[52  7 35 77 58 59] yields 77
[2114 6450 1548 7824 3644] yields 1548
[984 725 187 618] yields 725
[4 1 4 3 6 4 7] yields 6
[180 147  95 193  50 198 158] yields 50
[1 3 8 5] yields 3
[175 244  54 133 165  31 213] yields 165
[17 91 73 70 67 46 57] yields 67
---
685,-319,-562,801,-733 -> 685

406,254,76,994,695 -> 695

22,227,810,702,524,715,747 -> 747

83,82,21,4,79,86 -> 83

-660,502,56,-214,-874,-425,225 -> 225

-22,14,33,28,6,-25
-24,26,2,20,-39,1
-> 28

194,143,70,58,44,77 -> 143
---
[ 7.027,  1.721,  3.820, -6.577, -6.997, -0.185,  7.751] -> -6.997

array([[-4.189,  6.162, -0.912,  0.264,  0.743, -0.454],
       [ 1.490, -6.130,  2.502, -3.307, -1.336, -0.691],
       [-5.176,  3.772,  1.273, -3.530, -0.366, -1.638]]) -> -3.530

[-6.354,  4.447,  1.914, -3.879,  0.342, -1.008,  2.916] -> 0.342

[-2.483, -1.023,  0.629,  3.104,  7.036] -> 0.629

[-1.658, -0.396,  0.175, -6.528,  0.598, -1.042] -> -6.528

[-0.203,  1.520, -3.639, -2.187,  1.861, -7.267,  2.026] -> 1.861

[-5.723,  0.385, -3.536,  0.124, -6.155, -2.129,  4.094] -> -6.155

array([[ 3.600,  3.133, -7.786, -4.690],
       [-3.267,  4.961, -6.275,  1.391],
       [-3.446, -6.021,  6.596, -7.432]]) -> -6.021

[-6.422, -5.362, -8.473, -3.077, -7.772, -3.990, -2.979] -> -7.772
---
-12.904   11.112  -12.904  -21.183    0.520
-14.405    9.375  -14.405  -20.171    1.026
  1.821   14.002    1.821  -20.302    5.810
out 1.026

 0.12   0.07   0.13   0.14
 0.15   0.16  -0.11   0.09
out 0.14

 2.4  -0.8   1.4   0.0   0.2  -1.0
-0.3   1.7  -1.6   0.9   1.3  -1.0
-1.0   1.0   1.5   0.2   0.4  -1.1
out -1.0

-0.155  -0.044  -0.094   0.001  -0.223
 0.047   0.083   0.089  -0.106   0.144
-0.116   0.008  -0.006  -0.049  -0.133
out 0.144

-0.17  -0.16  -0.02  -0.16   0.07   0.07   0.12
 0.17   0.15  -0.11   0.17   0.04  -0.08   0.11
out 0.12

 -63.8   -97.1  -144.5    15.7   -83.0     6.8  -138.9
 -69.4   -86.8   -96.4  -204.5  -139.0   -72.4   -29.8
  87.5  -234.3   -64.0  -134.9   -90.7   161.1  -118.2
out -29.8

-0.819   0.060   0.298   1.360  -1.866
-0.707   1.217   0.876   0.123  -0.306
out -1.866

-0.118  -0.070   0.153   0.020  -0.064   0.094  -0.211
 0.100   0.232  -0.007  -0.016   0.068  -0.084   0.084
out -0.211

  7.97   19.65  -16.44   -9.15
  3.08    5.85  -17.94   -8.17
out -9.15

 0.05   0.01   0.02   0.06  -0.02   0.00
-0.04   0.18  -0.07  -0.19  -0.08  -0.18
 0.04   0.00   0.02   0.08  -0.03   0.01
out -0.18
---
array([[ 0.849, -3.577, -6.630,  1.785,  4.309],
       [-0.295,  1.346,  0.268,  0.202,  0.169],
       [ 3.064, -1.105, -0.692, -0.480,  0.612]])
-1.105

array([[-4.001, -6.282, -3.969,  0.837,  5.099,  5.864,  2.686],
       [-5.608, -1.687,  3.195,  6.203,  4.677, -0.084, -4.447],
       [ 3.167, -1.767, -5.595, -5.551, -1.859,  3.133,  6.079]])
-1.767

array([[ 0.526, -0.739,  0.228,  2.455, -1.046,  1.888,  1.961],
       [-3.517, -5.010,  0.560,  4.928, -0.292,  0.950,  1.996],
       [ 2.573,  8.037,  0.523, -4.248, -0.312,  2.557,  1.595]])
8.037

array([[-1.108,  2.209,  7.081, -6.461,  6.889],
       [-0.011, -4.392,  2.758,  6.454, -2.666],
       [ 4.038, -6.394, -0.336,  3.281, -2.417]])
-6.394

array([[ 5.622,  3.556, -3.347,  5.528, -0.313, -0.832, -2.349],
       [ 4.275, -3.813,  6.153,  8.405,  1.446,  3.291,  6.946],
       [ 0.619, -4.763, -4.594,  2.136, -2.307,  3.094,  1.560]])
-4.763

array([[ 0.379,  3.255, -4.394, -2.082, -1.021],
       [ 0.149,  2.402, -3.809, -0.879, -1.053],
       [-0.338, -2.874,  7.462, -1.544, -0.134]])
-2.874

array([[ 0.442,  0.180,  0.094,  0.398,  0.839,  0.170,  0.283],
       [ 4.324,  1.980,  4.273,  1.077, -6.629, -0.943,  1.396],
       [-1.159, -4.233, -1.727,  2.557,  0.143, -2.404, -2.193]])
-4.233

array([[ 6.181, -6.792, -1.209, -0.200,  5.950, -0.347,  3.128],
       [ 7.041,  0.390,  1.919,  1.603, -4.279,  4.970,  1.297],
       [ 3.604, -4.044,  0.823, -2.711, -2.984, -0.074, -2.506]])
-4.044
---
[ 6.288 -7.472 -1.350  3.340  2.787 -0.373] value 6.288, -0.373

[[-3.241  8.327  0.569  0.616 -0.749 -1.408]
 [ 0.414 -2.339  0.748  0.325  2.815  3.069]
 [-0.322 -4.599 -1.255  4.407 -0.758 -5.535]] value -3.241, -5.535

[-3.235  5.471 -2.312  6.312] value -3.235, 6.312

[[-5.297  0.135  2.937 -5.306  0.753  0.013]
 [-0.391 -7.527 -4.872  0.928  0.559 -5.895]
 [ 4.561  2.463  0.085 -6.923 -0.951  1.715]] value -5.297, 1.715

[[ 0.006  7.539 -1.191 -0.093 -1.126  0.395]
 [ 0.013  0.090  5.386  0.005 -5.561 -3.984]] value 0.006, -3.984

[-6.622 -3.346  5.143 -3.629  4.170  4.684] value -6.622, 4.684
